These are the activations of a small neural network, seen along a few directions. Each row is one input.
Each table varies a few parts of the input and shows all the possible inputs, shuffled.
Descriptions start from the smaller parts, as in this example, which fits no table here: one of 2 separate values, together with either a single point or one of 11 places along a line or (one of 4 places along a line, together with one of 8 places around a ring).
Shared parts are said once, and a part with two or three values counts as separate values.
In the rows, zero is written as 128.

Other details of the inputs shift rows strongly along two fixed directions, in all tables alike. That doesn't count.
To show where, the next rows are all for the same input, with only those details redrawn:
[109 121  67 224 167 133 213 115 144 106 161 147]
[126 140 153 130 106 130 115 125 138 136 122 114]
[108 158 108 241 139 102 190 122 170 114 165 117]
[126 140 153 129 106 130 115 125 138 136 122 114]
[126 104 111 116 135 160 140 118 113 128 119 144]

Table:
row 1: [127 111  97 112 123 152 134 139 109 122 129 155]
row 2: [138 145 152 128 124 107 106 141 137 133 129 128]
row 3: [122 134 140 116 124  97 109 122 137 128 121 108]
row 4: [140 146 151 129 106 119 116 137 138 139 133 128]
row 5: [126 141 148 122 125 121 113 140 132 141 125 105]
row 6: [140 111 111 108 137 152 141 112 107 120 134 145]
row 7: [136 102 120 111 160 141 134 127 112 126 123 151]
row 8: [136 138 159 129 113 122 120 129 137 139 133 122]
row 9: [118 138 141 119  99 121 116 112 140 129 135 111]
row 10: [130 105 113 107 165 136 136 134 108 127 116 139]
row 11: [126 140 153 129 106 130 115 125 138 136 122 114]
row 12: [135 106 105 112 142 134 126 141 111 115 124 164]
row 13: [125 109  92 110 135 143 131 148 107 123 123 145]
row 14: [130  99 106 105 128 146 140 104 120 118 128 147]
row 15: [131 150 145 126 104 126 113 138 135 141 133 120]
row 16: [128 102 111 111 160 138 135 128 113 124 106 139]
row 17: [128 108 113 112 139 159 141 124 108 132 130 144]
row 18: [127 145 141 123 118  97 103 156 132 126 122 120]
row 19: [135 145 147 129  95 113 111 144 139 129 132 131]
row 20: [130 152 148 123 107 126 116 120 129 130 141 107]
row 21: [135 134 157 132 108 124 118 124 141 135 122 121]
row 22: [140 109 111 108 155 139 130 115 105 115 129 146]
row 23: [128 134 146 121 117 102 107 114 144 123 127 119]
row 24: [129 148 143 120 120 117 110 129 126 133 133  98]
row 25: [132 147 147 120 132 102 109 131 126 127 127 103]
row 26: [118 101  95 104 140 141 133 114 113 126 123 131]
row 27: [112 166  98 229 148  90 180 145 164 120 167 113]
row 28: [134  99 116 116 155 142 132 120 116 122 112 151]
row 29: [125 104 105 113 149 152 136 127 113 128 111 134]
row 30: [131 147 145 124 130 103 109 149 133 135 123 116]
Question: What do these inputs look like to the network?
Answer: one of 5 places around a ring, together with either one of 2 separate values or one of 4 places along a line
Question: Changing only the place on the ring of 5 turns row 21 into row 11. The same change can be made to row 6. Which row results?
Answer: row 20
Question: Change only the choice among 2 separate values in row 6. List by row number the other rows that result.
Answer: row 14
Question: Which other rows agree with row 22 in the place on the ring of 5? List them by row number.
Answer: row 2, row 7, row 12, row 23, row 28

Table:
row 31: [127 180 204 145  88  66  89 105 175 132 137  68]
row 32: [126 114 122 114 112 151 129 129 120 130 121 136]
row 33: [117 167 167 143 105  95  96 140 151 136 118  82]
row 34: [134 112 133 122 122 145 131 125 125 129 119 145]
row 35: [128 158 180 145  98  96 105 134 164 143 127 107]
row 36: [136 121 130 125 129 152 133 117 122 135 130 140]
row 37: [127 125 118 121 119 155 133 120 118 136 133 131]
row 38: [140 121 130 110 145 132 126 137 113 132 121 137]
row 39: [125 119 119 106 145 133 122 137 115 135 117 120]
row 40: [128 116 129 122 151 132 124 128 119 125 109 131]
row 41: [116 136  92 221 185  98 193 132 153 113 157 129]
row 42: [140 117 119 109 127 124 115 135 120 120 123 154]
row 43: [105 135  79 211 158 101 197  94 154 100 170 113]
row 44: [135 118 134 124 125 153 133 121 121 128 122 141]
row 45: [129 122 113 102 126 133 119 139 110 123 132 139]
row 46: [132 124 118 104 135 137 125 140 109 134 124 128]
row 47: [131 119 106 102 117 129 114 138 116 121 126 145]
row 48: [138 119 126 106 135 128 118 136 113 121 129 148]
row 49: [126 121 121 118 115 157 132 124 117 130 125 132]
row 50: [121 114 121 109 121 142 126 129 125 137 120 135]
Question: Changing only one part turns row 32 into row 34. The same change can be made to row 39. Which row results?
Answer: row 41
Question: What do these inputs look like to the network?
Answer: one of 2 separate values, together with either a single point or one of 4 places along a line or one of 5 places along a line
Question: Change only the choice among 2 separate values in row 35. List by row number the other rows that result.
Answer: row 50
